data =
array([-0.124, -0.152, -0.128, -0.104, -0.074,  0.004, -0.051, -0.002,
       -0.054,  0.014, -0.013,  0.091,  0.007,  0.116,  0.132,  0.045])
Read off the maximum.
0.132
The entry just left of 0.007: 0.091
Read off the entry just right of -0.054.
0.014
The entry just right of 0.014: -0.013
The entry just left of 0.014: -0.054
Read off the entry just right of -0.104.
-0.074
The entry just right of 0.132: 0.045
Read off the entry just left of the largest entry.
0.116

Read these off the grid that follows.
1) Find the third smallest entry.
2) Find the entry directly below -732.
3) Find the top-left entry.
4) Find the second smallest entry.
5) Find the first entry in the row that holds the largest entry.
6) Find the entry just left of 34.
7) Find the entry directly above 422.
8) Find the last entry, reading row by row.
[[   7 -688  512   76  166   52  168   29  158  -26 -592 -373  168]
 [-608   38 -308 -361 -277 -169 -235 -310 -147 -449   72   86 -105]
 [ 261 -198  290  -32 -439 -218 -732 -352 -176  267  -67  -78 -195]
 [-331 -418 -532 -313  628  315  733  422  287   34 -389 -207  273]]
1) -608
2) 733
3) 7
4) -688
5) -331
6) 287
7) -352
8) 273

-3.37,-2.06,-0.05,-7.45,24.66,20.34,20.04,-7.71,11.78,-11.73,-10.33,-8.66,-5.84,0.97,-6.21
1.94,-5.89,-15.27,-3.41,13.38,5.14,8.68,-6.75,6.19,-10.04,-1.46,6.99,-5.02,-2.98,0.39
Rows and columns are numbered from 1.
Give the entry just right of -2.98.
Answer: 0.39
The entry just left of 24.66 -> -7.45
The entry directly below 24.66: 13.38
The entry in row 1 and column 3 is -0.05
The top-left entry -> -3.37
The entry just left of 13.38 -> -3.41
Give the top entry of the column that holds the largest entry.
Answer: 24.66
Give the entry in row 2 and column 1.
Answer: 1.94
The entry just left of the smallest entry is -5.89
The entry just left of -11.73 -> 11.78
The entry just right of -1.46 -> 6.99
Give the minimum.
Answer: -15.27
The top-right entry -> -6.21
Give the entry just left of 0.39.
Answer: -2.98
The entry directly below -5.84 is -5.02
Give the entry directly above -2.98.
Answer: 0.97
Give the entry at row 1, column 2.
Answer: -2.06
Give the entry just left of 6.19.
Answer: -6.75
The entry just right of 20.34 -> 20.04

A = 205	175	102	50	151	213	227	100	144	197	194	116	94
The entry just right of the smallest entry is 151
The entry just left of the smallest entry is 102
The first entry is 205
The second entry from the left is 175

[[-0.11  2.06  3.93 -0.80 -1.15 -0.27 -1.08  2.98 -0.80  1.84 -0.74 -0.29
  -2.35 -2.35]
 [-0.25  0.48  1.07 -3.74 -2.83  0.41  0.36  2.06 -1.34  0.56  0.39 -0.76
  -2.89 -1.28]
 [ 0.02  1.98  3.81  0.18 -0.52  1.09 -1.39  2.90 -0.80  1.07  0.21 -0.52
  -1.95 -1.96]
 [ 1.64  0.23  1.69  2.34  0.21  2.46 -3.03  0.99  0.75  0.13  0.65 -3.44
   0.86  0.18]
 [-0.11  2.06  3.93 -0.99 -1.25 -0.41 -0.98  2.98 -0.80  1.92 -0.83 -0.29
  -2.49 -2.35]
 [-0.11  2.14  3.93 -0.80 -1.15 -0.14 -1.08  2.98 -0.80  1.84 -0.65 -0.29
  -2.35 -2.35]
 [ 0.23  1.48  3.31  0.97 -0.10  2.46 -1.59  2.67 -0.87  0.30  1.08 -1.11
  -1.55 -1.67]
 [-0.18  1.73  3.43 -1.78 -1.78 -0.55 -0.67  2.82 -0.94  1.92 -0.91 -0.41
  -2.76 -2.45]]
Report the entry just left of 1.69.
0.23
The first entry in reading order -> -0.11
Report the entry just left of the smallest entry.
1.07
Report the entry just right of 0.97.
-0.10
The entry just left of -1.39: 1.09
The entry just right of -0.67 is 2.82
Report the entry just right of -3.44.
0.86
The entry just right of 1.98 is 3.81
Report the entry just right of the smallest entry.
-2.83
The 2nd entry in reading order -> 2.06

x =
[ 1.17 -0.20 -0.49  1.81 -3.27  0.79  2.45 -0.99  0.91 -2.37  4.04 -0.39
 -0.56  0.54 -4.41  2.18]
The entry just left of -3.27 -> 1.81
The entry just right of the smallest entry is 2.18
Which number is the entry just left of 2.45?
Answer: 0.79
Which number is the maximum?
Answer: 4.04
